These are the activations of a small neural network, seen along a few directions. Each row is one input.
Each table varies a few parts of the input and shows all the possible inputs, shuffled.
Descriptions start from the smaller parts, as in this example, which fits no table here: values(3) and (point or line(11) or (line(6) and ring(8))).
Shared parts are said once, and a part with two or three values counts as separate values.
(in the rows, 128 means zero)

Rows:
row 1: [114 116 126 136 124 132 130 128 129 130 129 105]
row 2: [141 117 123 129 113 115 138 124 122 131 121 115]
row 3: [117 113 134 132 134 135 128 124 134 122 134 123]
row 4: [130 115 123 133 124 127 140 123 125 130 127 109]
row 5: [136 120 122 135 108 117 134 117 122 134 123 117]
row 6: [116 115 127 128 137 129 131 130 132 120 135 112]
row 7: [117 118 139 133 129 130 123 126 131 120 131 120]
row 8: [112 119 137 132 133 132 129 122 133 123 133 121]
row 9: [126 119 121 139 123 124 133 128 128 127 124 108]
row 10: [122 114 127 131 132 133 129 130 125 122 134 108]
row 11: [162 206 136 100 140 123 104 142 130 134 122 222]
row 12: [137 119 120 128 116 119 144 111 119 134 124 120]
row 13: [119 111 124 128 137 137 135 123 124 127 137 110]
row 14: [126 116 124 134 123 125 136 125 123 133 124 109]
row 15: [117 115 126 136 128 134 133 126 127 131 133 108]
row 16: [120 112 128 130 128 136 126 127 127 125 131 107]
row 17: [167 198 135 107 136 121 102 152 130 135 116 218]
row 18: [114 114 127 129 130 136 131 125 134 125 130 112]
row 19: [117 115 125 136 127 127 128 133 128 126 130 105]
row 20: [161 206 138 101 132 123 102 141 131 135 114 221]
row 21: [116 111 126 130 135 137 132 129 135 126 138 115]
Q: What do these inputs look like to the network?
A: values(3) and (point or line(6))
Q: Changing only the values(3) part turns row 12 into row 2. The same change can be made to row 21. Which row results?
A: row 6
Q: Change only the values(3) part in row 17. List by row number the other rows that result.
A: row 11, row 20

Rows:
row 22: [129 197 147 114 179 124  90 171 147 111 136 226]
row 23: [ 46  80 134 137 149 160 129 151 142 121 160  51]
row 24: [190 187 133 114 110 119 136 134 120 164 105 189]
row 25: [ 42  57 150 134 139 145 125 137 149 106 149  75]
row 26: [ 82 119 169 119 178 177  90 131 164 107 176 138]
row 27: [209 141  77 145  97  93 192  83  76 128  73 112]
row 28: [120  54 117 148 100 114 163  95 114 135 132  46]
row 29: [137  72 108 145 118 122 176 111 115 142 126  39]
row 30: [122 198 127 114 141 112  58 169 154 113 126 212]
row 31: [193 132  82 132  51  76 171  82  75 133  89 112]
row 32: [ 78 129 156 110 186 189  89 151 151 124 166 132]
row 33: [187 168 136 126  89 104 117 121 129 150  97 204]
Q: What do these inputs look like to the network?
A: values(2) and ring(6)
Q: Changing only the ring(6) part turns row 30 into row 28. The same change can be made to row 22. Which row results?
A: row 29
Q: Change only the values(2) part in row 32. List by row number the other rows that result.
A: row 26

Rows:
row 34: [ 83  36 155 150 130 154 149 115 130 113 162  41]
row 35: [167 196 151 103 150 142  80 147 144 146 146 240]
row 36: [154 164 141 122  98 102 157 105 117 117 131 158]
row 37: [133  81 115 133 151 148 144 146 104 156 116  94]
row 38: [148 215 134 110 134 113  85 170 138 109 135 231]
row 39: [160 146 145 119 106  97 132 111 125 139 112 158]
row 40: [151 155 127 139  94 148 163  99 131 151 103 168]
row 41: [ 72  46 129 131 119 113 126 110 133  86 159  36]
row 42: [ 75  58 123 148 124 149 146  99 151 119 129  26]
row 43: [114 128  93 150 142 113 132 138 109 148 109  67]
row 44: [144 211 127 112 143 169  79 155 148 136 101 238]
row 45: [135 100  97 117 144  89 143 141 107 117 133  81]
Q: Changing only one part turns row 44 into row 40. The same change can be made to row 35. Which row results?
A: row 39
Q: What do these inputs look like to the network?
A: values(3) and line(4)
Q: Change only the values(3) part in row 41. List by row number the other rows that result.
A: row 34, row 42
